These are the activations of a small neural network, seen along a few directions. Each row is one input.
Each table varies a few parts of the input and shows all the possible inputs, shuffled.
A made-up example of a description, with smaller parts first: one of 4 places along a line, together with either a single point or one of 11 places around a ring or (one of 2 separate values, together with one of 8 places around a ring).
Shared parts are said once, and a part with two or three values counts as separate values.
In the rows, 128 means zero.

Other details of the inputs shift rows strongly along two fixed directions, in all tables alike. That doesn't count.

A family of inputs:
x1: [118 130 133  26  95  57 155  81  75 155 116 101  77  50]
x2: [116 106 132 211 124 179  96 187 177 120 146 142 180 185]
x3: [130 137 155  94 129 128 132  94  82 141 135 144  97 107]
x4: [118 142 137 208 163 189  92 156 162 129 134 154 168 205]
x5: [150 106 152 121 113 158 126 115  96 134 153 162 103 123]
x6: [ 96 143 129 172 153 118 120 149 160 125 117 105 170 151]
x7: [138 152 119 115 151 106 120 125 121 132 110 108 130 145]
x8: [107 122 139 214 141 171 111 161 189 117 134 153 183 176]
x9: [143 144 136  51 127  79 143  93  73 147 114 102  83  90]
x10: [129 105 137  52  86  86 152  87  83 140 131 119  86  57]
x11: [102 137 113 204 152 139 101 171 189 124 116 115 188 188]
x12: [111 122 116 206 150 138 103 189 185 122 124 107 191 185]
x13: [160 130 127  13 107  59 154  87  48 139 112  95  55  53]
x14: [142 130 125 207 169 146 103 187 165 100 123 108 179 198]
x15: [116 136  98 139 143  83 119 156 160 122 102  84 160 140]
x16: [125 110 125 134 103 146 128 125 141 132 133 151 135 114]
x17: [144 169  93 112 187  36 129 162 132 116  79  33 156 147]
x18: [104 173  98 106 161  50 138 126 148 125  78  63 156 109]
x19: [144 147 113 177 181 116 121 170 167 100 102  97 180 178]
x20: [121 156  45 175 174 128 162 197 179  86 161  75 139 193]
x21: [139 186  91 112 190  43 137 139 141 113  68  42 159 141]
x22: [157  87 160 151  82 238 110 113 112 132 177 230 103 137]
x23: [133 109 123  46  76  89 141  91  89 139 124 125  78  57]
x24: [156 112 137  71  98 138 130  87  73 145 139 161  71  96]
x25: [124 123 118 125 130  95 140 133 146 117 112 107 142 109]
x26: [106  72 111 144  58 241 158 126 145 127 240 207  61 116]
x27: [107 108 162 117  92 170 137  86 114 143 151 188 102  91]
x28: [124  81 155 153  81 182 121 130 127 128 165 176 121 121]
x29: [140  94 182 155  98 223 113 105 101 145 181 217 102 144]
x30: [107 105 152 201 120 185 110 148 161 132 155 165 159 165]
x31: [150 173  83 114 187  43 138 148 141 107  69  39 158 139]
x32: [106 138 126  65 108  82 140  85 101 150 112 115  95  74]
x33: [162 131 127  55 120  84 159  96  81 120 107 109  80  70]
x34: [121 107 133 214 130 178 108 176 189 103 137 152 184 172]
x35: [130 118 117 103 102 111 136 120 129 123 119 125 121  92]
x36: [128 130 159 116 124 162 118 106  91 150 148 165 101 129]
x37: [146 156  93 149 176  83 112 171 152 104  89  65 162 169]
x38: [127 198  96  88 205  12 152 129 129 108  56  23 153 117]
x39: [135 147 141  88 128 133 133  83  92 141 125 151  97 103]
x40: [141  95 177 154  96 236 121 100 113 138 175 228 106 142]
x41: [104 115 155  85  90 133 131  89  94 158 145 158  91  84]
x42: [116  95 156 136  75 202 123  97 125 148 163 208 113 114]
Description of these inputs: one of 2 separate values, together with either a single point or (one of 4 places along a line, together with one of 5 places around a ring).
Question: The inputs of x8 and x40 match in every part but the choice among 2 separate values. If x2 is changed in the same way as x8 into x40, which row does it become?
Answer: x13
Question: Which other rows does x28 become when the place on the line of 4 takes its other values? List them by row number.
Answer: x6, x10, x30
Question: A walk changes only the place on the ring of 5. It starts at x33 and steps to x22. List the rest of the walk in order.
Answer: x37, x13, x14

A family of inputs:
x43: [113 147 101  53 113  98 154  75  96 147 138 122  85  81]
x44: [120 103 160  65  56 163 162  63  83 142 146 215  69  47]
x45: [184 180 226 207 228 198  30 117  92 149  66 183 206 248]
x46: [122 112 127 195 148 114  94 205 197 111 104  95 192 195]
x47: [ 98 109 145 131 105 164 134  86 133 157 156 180 103 119]
x48: [166 112 113 123 134 138 124 156 100 125 155 135 105 122]
x49: [122  88 150 219 112 173  83 168 163 120 137 177 177 170]
x50: [137 179  94  66 160  24 163 135  88 120 115  27  94 103]
x51: [151 154  78 118 153  51 140 151 158  99  79  35 166 138]
x52: [ 84 104 149 228 125 214  81 161 170 144 157 166 156 181]
x53: [140 123 139 112 124 177 152 115 119 105 166 160  72 120]
x54: [ 95 167 102 144 176  59 136 123 161 127 101  72 171 122]
x55: [139  99 124 180 132 169 112 164 186 117 123 136 178 150]
x56: [129 145 119  67  90 138 146  71 100 123 139 153  66  63]
x57: [143 132 117  68 132  15 162 123 123 105  75  50 153  72]
x58: [ 94  90 180 133  84 181 122 116 105 156 168 178 120 118]
x59: [117 155 117  91 131  62 156 107 135 123  86  91 107  76]
x60: [116 141 104 177 170 163 137 159 162 119 165 139 143 194]
x61: [168  96 113 137 132 166 144 133 113 109 147 139 105 129]
x62: [146  67 143  56  29 171 128  92  58 162 167 209  58  88]
x63: [105 184  86 116 154  51 129 166 146 126  99  28 161 152]
Question: What is each input in this table made of?
Answer: either a single point or (one of 4 places along a line, together with one of 5 places around a ring)
Question: A walk changes only the place on the line of 4. It starts at x61 and steps to x51. List the rest of the walk in order.
Answer: x55, x57

A family of inputs:
x64: [169 101 137  84 102 138 133 101  88 137 145 154  85 110]
x65: [122 127 129 204 142 201 101 153 163 132 161 170 150 202]
x66: [143 152 112  52 131  31 144 111 108 128  67  67 125  71]
x67: [110 163 117 113 167  43 129 144 139 115  75  47 156 122]
x68: [147  99 158  67  68 128 125  81  79 155 130 160  80  71]
x69: [127 162 106  88 158  33 139 119 121 113  67  57 135  84]
x70: [119 135 134  58 104  77 138  77  91 154 114 121  90  76]
x71: [112 101 166 160  97 194  95 127 122 144 159 185 136 142]
x72: [122 144 112 170 160 112 105 164 169 116  87 103 181 156]
x73: [119 166 103  74 151  37 137 118 126 122  67  60 142  93]
x74: [142  98 151 128  98 193 114 120  90 144 173 187  89 127]
x75: [150 107 145  58 102  74 140  97  77 142 112 116 102  74]
x76: [149 122 128  86 107 149 134 101  92 133 137 162  81  98]
x77: [164 109 142  61  83 139 135  87  70 147 148 157  60  85]
x78: [114 126 146 160 124 163 113 123 141 119 129 156 148 133]
x79: [121 140 133 128 132 164 151  97 117 132 149 158 105 126]
x80: [129 153 101  83 149  27 125 127 119 130  67  50 132  99]
x81: [107 112 167 137  97 196 134  81 120 148 159 203 112 109]
x82: [119 129 134 181 134 216 123 131 154 137 162 188 139 178]
x83: [128 152 108 195 189 118 112 193 168 102 108  84 173 193]
x84: [133 104 163 193 110 204 102 137 153 122 143 184 159 150]
x85: [111 111 157 160 100 200 113 112 141 147 152 207 136 140]
x86: [154 154 106  53 142  35 148 125  82 127  97  54 102  90]
x87: [159 102 145 188 129 210 117 140 144 109 160 185 143 169]
x88: [115 136 129 175 162 107 108 167 159 116  98  96 171 158]
x89: [125 107 149 126 107 141 107 124 107 145 134 149 121 113]
x90: [ 92 103 102 128  86 144 153 134 161 128 180 146 104 100]
x91: [157  94 155  60  81 128 138  77  86 143 126 171  91  67]
x92: [112 120 149  92  97 136 132  77 102 162 137 156  98  99]
x93: [162 120 125  78 127  90 142 120  84 129 127 109 104 108]
x94: [100 140  60  55 117  21 174 137 140 106 112  33 104  63]
x95: [145 139 122 207 163 170 111 172 170  99 130 128 174 188]
x96: [ 98 111 169 189 122 202 113 127 152 143 159 185 149 164]
x97: [149 138 120  61 125  98 152  88  78 123 120 118  72  69]
x98: [144 166 101 143 187  60 131 178 150 100  86  40 163 160]
x99: [143 104 138 159 111 200 102 133 121 136 162 184 108 157]
x100: [123 149 117 205 168 173 112 164 169  98 133 131 171 190]
x101: [115 115 159 163 120 212 131 117 125 141 178 190 110 159]
x102: [139 137 117 196 178 104 113 172 184  95  87  89 208 174]
x103: [153  91 152  89  89 127 124  94  97 144 128 156 104  97]
x104: [137  46 128  74  20 170 170  95  95 131 194 194  55  56]
x105: [107 162 118  54 144  28 149  98  98 150  91  56 119  79]
x106: [152 110 141 180 146 167 119 163 146 111 143 144 151 180]
x107: [101 128 151 183 140 154 112 144 158 131 135 148 161 163]
x108: [131  94 164 187 103 195  91 152 139 140 151 176 158 159]
x109: [125 160  95 186 182 120 101 180 173 107 108  81 177 202]
x110: [126 147 111 194 162 173 106 169 172 107 129 134 172 196]
x111: [103 113  69 153 119 100 145 180 178 101 134  81 142 126]
x112: [121  83 102 127  66 143 152 147 145 114 165 134 108 100]
x113: [127 143 133  54 125  88 160  88  79 138 132 115  70  83]
x114: [117 163 101 110 161  40 118 139 142 122  70  47 157 129]
x115: [149 120 134 202 134 213 100 167 166 117 150 173 162 190]
x116: [126 121 148 204 144 151 101 176 170 116 116 125 185 179]
x117: [ 98 164 108 192 183 117 119 163 195 124  93  95 207 183]
x118: [154 174  71 184 221  60 120 207 198  84  67  32 218 204]
x119: [124 172 102 108 180  55 139 150 130 106  91  45 137 136]
x120: [ 88  85 121 131  69 195 154 115 156 143 206 186  89  97]
x121: [149 105 153  59 104  79 149  93  83 135 110 121  96  70]
x122: [120 166  98 169 175 123 127 159 167 116 114 109 166 180]
x123: [112 161 118  55 139  22 143 103  95 145  90  60 117  77]
x124: [115 109 169 105  81 176 136  68  97 148 158 208  88  81]
x125: [134 104 157  92  85 184 125  94  71 147 178 187  70 105]
x126: [113 138 129 177 154 170 120 148 143 138 154 137 148 181]
x127: [128 110 156  95  89 178 133  89  74 156 183 192  69 106]
x128: [130 144 118  52 122  95 157  76  83 152 129 114  71  92]
x129: [121 186  89 115 186  54 154 133 139 107  91  58 141 130]
Question: The inputs of x117 and x72 match in every part but one. If x126 is changed in the same way as x117 into x72, which row does it become?
Answer: x74
Question: The inputs of x71 and x108 match in every part but one. If x109 is changed in the same way as x71 into x108, which row does it become?
Answer: x77
Question: What is each input in this table made of?
Answer: one of 6 places along a line, together with either a single point or (one of 2 separate values, together with one of 5 places around a ring)
Question: Which other rows agree with x118 in the place on the line of 6? List them by row number.
Answer: x64, x75, x87, x91, x93, x102, x103, x104, x106, x121
Question: Which other rows does x74 become when the choice among 2 separate values takes its other values? List them by row number.
Answer: x89
Question: Which other rows agree with x107 in the place on the line of 6? List them by row number.
Answer: x65, x70, x85, x90, x113, x122, x123, x124, x127, x129
Question: Which other rows does x78 become when the place on the ring of 5 takes its other values? List them by row number.
Answer: x67, x71, x73, x114

A family of inputs:
x130: [118 137 141  94 112 100 140 103 116 143 112 127 128  95]
x131: [145 123 132 107 143  96 134 130 104 127 112 104 124 124]
x132: [155 113 152 123 110 158 123 114 114 126 123 164 126 110]
x133: [116  86 104 137  95 123 148 148 150 108 156 116 126 105]
x134: [109 141 132 144 147 111 131 133 140 134 127 110 137 142]
x135: [150 115 141 129 123 133 104 124 123 141 113 131 133 132]
x136: [134 143 122 188 174 120 105 188 151 112 117  85 166 194]
x137: [114 175  87 104 166  79 152 119 140 114  95  83 131 114]
x138: [154 107 150 108  95 146 115  97 101 138 121 162 115 108]
x139: [119 129 136 113 114 164 143  92 117 132 148 169 100  99]
x140: [137 134 126 134 154  94 116 153 114 119 113  83 140 145]
x141: [116 134 133  68 113  67 130  89 101 158  96 110 108  78]
x142: [146 132 132 136 148 112 131 142 129 112 108 111 147 145]
x143: [116 150 113  94 133 118 144 106 114 147 137 125  99 112]
x144: [119 103  98  59  87  58 157 132 128 121 125  88 109  63]
x145: [148 144 119 131 154  86 126 147 134 116  88  90 165 141]
x146: [102 152 115 139 155 118 122 145 138 133 129  96 135 149]
x147: [121 125 151  99 104 133 133  91 116 136 121 157 121  81]
x148: [145 121 133  97 107 165 125 114  85 141 159 159  77 129]
x149: [105 166 103 156 171  59 116 155 177 120  62  63 198 156]
x150: [150 129 132 170 139 183 118 140 147 106 141 162 139 159]
x151: [143 130 119 187 161 167 115 158 158 106 135 137 161 193]
x152: [144 147 117  98 149  55 118 146 106 127  93  61 142 123]
x153: [158 136 133  78 125  95 150 101  93 114 113 126  93  85]
x154: [139 115 141 174 126 157  84 155 135 134 127 142 156 168]
x155: [114  78 105 167  71 232 141 152 161 126 204 201 102 141]
x156: [114  84 113 208  89 193 135 179 182 108 184 158 142 152]
x157: [149 139 118  58 124  83 139 107  67 133 131 106  78  96]
x158: [142 136 111 182 160 166 110 166 152 121 140 140 151 198]
x159: [154  98 161 144  92 189 105 106 121 130 132 194 123 124]
x160: [116 146 130 136 143 118 143 118 141 119 116 129 134 113]
x161: [114 124  66 163 128 111 151 177 183  97 149  79 150 143]
x162: [153 140 116  95 126 133 144 112 103 126 135 141  96 126]
x163: [109 132 139 174 147 150 126 138 160 115 119 139 165 145]
x164: [152 115 148 130 125 153 131 122 116 114 125 158 123 116]
x165: [ 99 145 129 145 155  96 121 154 142 129 107  80 154 143]
x166: [157 132 121  94 127 148 142 103 105 120 135 154  91 110]
x167: [111 156 113 137 161  75 118 133 165 118  70  83 177 127]
x168: [111 143 132 109 139  92 146 117 131 127 103  94 137 111]
x169: [113 133 133  67  98 141 138  84  81 155 161 152  62  92]
x170: [118 117 157  70 100 117 146  80  86 154 139 144  82  73]
x171: [118 109 163 119  93 179 138  85 110 143 166 186  96 106]
x172: [118  66 126 108  53 151 124 126 143 131 150 164 101  90]
x173: [108 115 148 175 129 164 104 137 148 146 145 162 165 154]
x174: [118 148 119  78 128  98 157  92 107 135 126 115 102  97]
x175: [109 144 121 130 144 122 132 126 134 138 135 118 126 138]
x176: [108 136 141  94 118 102 137 107  97 146 139 120  93 100]
x177: [144 116 134 169 141 179 112 145 135 125 155 159 133 177]
x178: [143 131 129 178 165 134 117 169 149 119 123 115 156 179]
x179: [112 166  98 136 159 114 138 128 154 120 120  96 145 149]
x180: [149  97 158 146 108 180 106 129 113 143 150 175 134 140]
x181: [102 159 116 106 151  43 124 140 125 137  90  58 150 120]
x182: [150 107 154 151 118 182 124 124 123 122 152 173 119 147]
x183: [103 113 151 177 113 168  86 135 147 147 138 161 150 156]
Question: The inputs of x183 and x181 match in every part but one. If x159 is changed in the same way as x183 into x181, which row does it become?
Answer: x132
Question: The inputs of x130 and x174 match in every part but one. If x145 is changed in the same way as x130 into x174, which row does it become?
Answer: x151
Question: What is each input in this table made of?
Answer: one of 6 places along a line, together with either a single point or (one of 2 separate values, together with one of 4 places along a line)
Question: A walk changes only the place on the line of 6. It starts at x158 and steps to x177. List the rest of the walk in order.
Answer: x178, x131, x180, x135
Question: Which other rows does x154 become when the choice among 2 separate values takes its other values? List them by row number.
Answer: x183
Question: A walk changes only the place on the line of 6. It starts at x155 and steps to x161. List the rest of the walk in order.
Answer: x156, x133, x144, x172
